Each row below holds a small network's activations on one input, seen along a few directions.
Each table varies a few parts of the input and shows all the possible inputs, shuffled.
Descriptions start from the smaller parts, as in this example, which fits no table here: one of 5 places around a ring, together with either a single point or one of 9 places around a ring or (one of 3 separate values, together with one of 6 places along a line).
Shared parts are said once, and a part with two or three values counts as separate values.
In the rows, zero is written as 128.

Other details of the inputs vary at random and push rows far along two fixed directions, the same in every table; ignore that.

Rows:
R1: [123 134 156  92 139 124  60 139 160 200 155]
R2: [112 117 132 136 113  97 113 109 200 129 205]
R3: [114 138 105 129 116 172 201 149  53 145  63]
R4: [ 94  83 213  70 105 189 170 147  83 151 188]
R5: [198 161 138 115 158 166 178 135  24 112 101]
R6: [115 139 135 130  77  75 107 134 183 186 164]
R7: [137 109 144 116 110 104  82 106 171 118 207]
R8: [ 99 141  76 191 171 133  80  94 170  78  37]
R9: [ 97 145 100 171 197 118  69  99 143  69  36]
R10: [ 97 122 131 119 104  95  98 124 188 208 147]
R11: [151 149  77 122  98 128 233 156  72 105 117]
R12: [159  94 128 128 135 172 197 160  67  57 116]
R13: [162 114 138 115 134 107  72 149 160 184 184]
R14: [ 93 134 163 108 151 113  63 120 143 216 148]
R15: [183 161 117 175 209 119  66  87 134  50  80]
R16: [ 91  91 189 103  46 147 217 149 108 140 201]
R17: [105 127  71 181 148 105 103  98 188  64  39]
R18: [175 146  90 104  94 141 196 149  56  91 115]
Each input here is: one of 2 separate values, together with either a single point or one of 8 places around a ring.
Q: Changing only the choice among 2 separate values turns R12 into R13. The same change can be made to R7. Which row results?
A: R18
Q: Which other rows does R16 become when the choice among 2 separate values takes its other values? List them by row number.
A: R6

Rows:
R19: [181 157  97 155 160 118 104 115 124  62  77]
R20: [115 104 187  84  59 134 162 147 132 211 240]
R21: [102 109 208  68 112 154 134 145  98 234 216]
R22: [125 135 155 134 156  97  31 110 188 202 155]
R23: [108 149  90 168 147 114 121 100 148  85  74]
R24: [ 96 125 141 102  95 167 215 137  53 114 105]
R25: [108 106 143 138 127  82  65 116 221 164 192]
R26: [132 127 113 100  79 147 216 157  65 121 131]
R27: [130 131  93 162 167 131 101 119 145  88  76]
R28: [161 117 148 112 125 164 205 136  48  87 153]
R29: [138 133  91 158 131 108 121 135 154  85  78]
R30: [105 112 138 123 122  81  46 124 215 168 178]
R31: [126 100 154 104 110 186 199 154  58 123 117]
R32: [133 135  88 142 164 131  90 125 139  91  54]
R33: [117 152  97 165 136 116 115 106 146  92  59]
R34: [126 125 147 116 134 170 202 149  47 138 125]
R35: [123 127 130 130 111  84  79 112 210 183 200]
R36: [176 161  85 143 168 119  99 118 114  54  76]
Q: What do these inputs look like to the network?
A: one of 3 separate values, together with either a single point or one of 5 places along a line
Q: Changing only the choice among 3 separate values turns R25 into R30. The same change can be made to R28. Which row results?
A: R36
